Each row below is a small network's average activation on inputs in which a field has the value named, seen along a few directions.
Related values have similar rows: they may be neighbours, one step apart, or belong to one group.
(in the rows, 500 means zero)
Strong random noise was added to every row along 10 fixed directions; ignore it. To show where, here is one row again and again, with new noise each time:
| 446 | 413 | 556 | 549 | 655 | 488 | 330 | 700 | 690 | 495 | 597 | 575 | 523 | 295 | 432 | 550 | 352 | 369 | 404 | 846 |
| 714 | 434 | 593 | 612 | 635 | 485 | 477 | 599 | 651 | 494 | 649 | 251 | 320 | 334 | 636 | 563 | 471 | 608 | 469 | 464 |
| 474 | 334 | 487 | 552 | 469 | 659 | 536 | 376 | 546 | 540 | 502 | 399 | 681 | 530 | 484 | 429 | 424 | 504 | 513 | 665 |
| 409 | 571 | 528 | 459 | 494 | 525 | 526 | 506 | 559 | 576 | 646 | 474 | 514 | 514 | 445 | 660 | 595 | 681 | 617 | 775 |
| 537 | 628 | 566 | 580 | 465 | 556 | 520 | 551 | 548 | 653 | 558 | 376 | 473 | 558 | 425 | 623 | 548 | 524 | 655 | 605 |
| 496 | 529 | 414 | 588 | 553 | 483 | 537 | 271 | 380 | 393 | 404 | 492 | 504 | 534 | 482 | 649 | 540 | 419 | 423 | 493 |
| 366 | 525 | 483 | 416 | 525 | 582 | 449 | 551 | 557 | 383 | 471 | 564 | 488 | 424 | 350 | 453 | 496 | 356 | 401 | 648 |
| 542 | 531 | 427 | 407 | 575 | 522 | 447 | 617 | 689 | 614 | 480 | 533 | 484 | 493 | 391 | 383 | 501 | 374 | 461 | 384 |
| 628 | 482 | 671 | 569 | 554 | 376 | 346 | 730 | 492 | 704 | 471 | 613 | 464 | 509 | 663 | 457 | 418 | 496 | 543 | 265 |
| 425 | 636 | 581 | 665 | 404 | 499 | 506 | 475 | 316 | 424 | 472 | 497 | 422 | 592 | 524 | 658 | 568 | 536 | 510 | 481 |
| 349 | 576 | 493 | 469 | 463 | 437 | 608 | 364 | 404 | 665 | 499 | 631 | 503 | 570 | 445 | 536 | 614 | 709 | 468 | 468 |
| 319 | 610 | 480 | 433 | 386 | 621 | 516 | 632 | 598 | 517 | 546 | 534 | 461 | 558 | 334 | 384 | 581 | 528 | 460 | 513 |


Mezez, 12 values:
t1: | 566 | 505 | 531 | 526 | 450 | 465 | 516 | 551 | 495 | 581 | 538 | 457 | 490 | 493 | 479 | 511 | 466 | 517 | 612 | 586 |
t12: | 397 | 576 | 564 | 539 | 553 | 405 | 431 | 577 | 468 | 561 | 545 | 657 | 491 | 416 | 383 | 642 | 500 | 448 | 487 | 726 |
t8: | 482 | 574 | 507 | 659 | 488 | 422 | 566 | 469 | 462 | 605 | 466 | 531 | 540 | 485 | 396 | 572 | 416 | 471 | 516 | 635 |
t3: | 504 | 483 | 377 | 464 | 535 | 523 | 537 | 352 | 493 | 299 | 540 | 430 | 490 | 451 | 565 | 546 | 525 | 498 | 442 | 538 |
t4: | 504 | 444 | 479 | 423 | 449 | 495 | 533 | 477 | 434 | 380 | 548 | 448 | 476 | 501 | 652 | 455 | 576 | 622 | 495 | 395 |
t10: | 356 | 504 | 488 | 485 | 421 | 415 | 455 | 486 | 259 | 117 | 397 | 641 | 425 | 445 | 577 | 510 | 454 | 405 | 298 | 459 |
t5: | 586 | 587 | 719 | 261 | 497 | 582 | 511 | 668 | 480 | 315 | 552 | 312 | 198 | 351 | 584 | 433 | 635 | 646 | 582 | 404 |
t11: | 563 | 428 | 406 | 667 | 366 | 604 | 484 | 593 | 656 | 425 | 572 | 398 | 655 | 682 | 522 | 418 | 409 | 419 | 558 | 444 |
t2: | 573 | 418 | 580 | 533 | 546 | 495 | 509 | 546 | 629 | 693 | 548 | 406 | 544 | 401 | 504 | 440 | 411 | 502 | 563 | 628 |
t9: | 416 | 485 | 422 | 515 | 431 | 482 | 706 | 404 | 505 | 507 | 552 | 467 | 409 | 477 | 434 | 351 | 552 | 723 | 376 | 328 |
t6: | 543 | 497 | 722 | 447 | 579 | 394 | 466 | 643 | 490 | 721 | 519 | 568 | 369 | 272 | 518 | 415 | 422 | 590 | 479 | 464 |
t7: | 501 | 423 | 552 | 534 | 398 | 521 | 444 | 594 | 423 | 386 | 542 | 504 | 566 | 571 | 643 | 566 | 436 | 521 | 619 | 636 |
The values of Mezez form 4 separate groups.
Which other values are in the same group as t3? Give them in the order they are listed.
Answer: t4, t2
Which other values are in the same group as t10? Give them in the order they are listed.
Answer: t1, t7
Which other values are in the same group as t5? Give them in the order they are listed.
Answer: t12, t6

Zer, 12 values:
w9: | 108 | 421 | 205 | 758 | 433 | 628 | 457 | 350 | 519 | 141 | 568 | 658 | 699 | 482 | 363 | 539 | 475 | 404 | 149 | 834 |
w7: | 391 | 685 | 621 | 571 | 534 | 574 | 360 | 838 | 684 | 467 | 739 | 427 | 373 | 510 | 383 | 854 | 637 | 543 | 644 | 951 |
w12: | 626 | 413 | 453 | 283 | 650 | 367 | 285 | 730 | 724 | 785 | 623 | 571 | 687 | 445 | 470 | 568 | 414 | 375 | 770 | 839 |
w5: | 229 | 292 | 444 | 367 | 517 | 351 | 397 | 430 | 263 | 329 | 293 | 960 | 750 | 597 | 636 | 354 | 367 | 521 | 431 | 448 |
w10: | 359 | 798 | 680 | 806 | 300 | 614 | 471 | 672 | 393 | 753 | 397 | 556 | 412 | 704 | 336 | 554 | 500 | 488 | 475 | 418 |
w11: | 684 | 380 | 398 | 394 | 693 | 637 | 479 | 424 | 633 | 169 | 654 | 259 | 255 | 380 | 647 | 467 | 637 | 677 | 263 | 224 |
w6: | 537 | 462 | 436 | 504 | 430 | 693 | 718 | 347 | 616 | 306 | 495 | 193 | 509 | 424 | 312 | 247 | 448 | 471 | 411 | 595 |
w4: | 450 | 497 | 333 | 869 | 344 | 361 | 626 | 548 | 618 | 753 | 686 | 509 | 452 | 648 | 556 | 555 | 484 | 764 | 375 | 437 |
w2: | 237 | 586 | 374 | 285 | 537 | 670 | 595 | 192 | 505 | 300 | 408 | 502 | 581 | 385 | 164 | 508 | 568 | 147 | 430 | 907 |
w8: | 601 | 349 | 389 | 300 | 622 | 212 | 488 | 361 | 440 | 488 | 443 | 683 | 493 | 404 | 655 | 519 | 431 | 518 | 394 | 238 |
w3: | 693 | 518 | 523 | 698 | 461 | 477 | 408 | 722 | 605 | 554 | 597 | 335 | 398 | 584 | 796 | 486 | 540 | 643 | 490 | 103 |
w1: | 712 | 526 | 608 | 178 | 660 | 360 | 509 | 753 | 689 | 554 | 638 | 552 | 379 | 300 | 528 | 484 | 547 | 583 | 699 | 483 |
The values of Zer form 4 separate groups.
Which other values are in the same group as w11? Give them in the order they are listed.
Answer: w7, w10
Which other values are in the same group as w2? Give them in the order they are listed.
Answer: w9, w3
Which other values are in the same group as w4? Give them in the order they are listed.
Answer: w12, w8
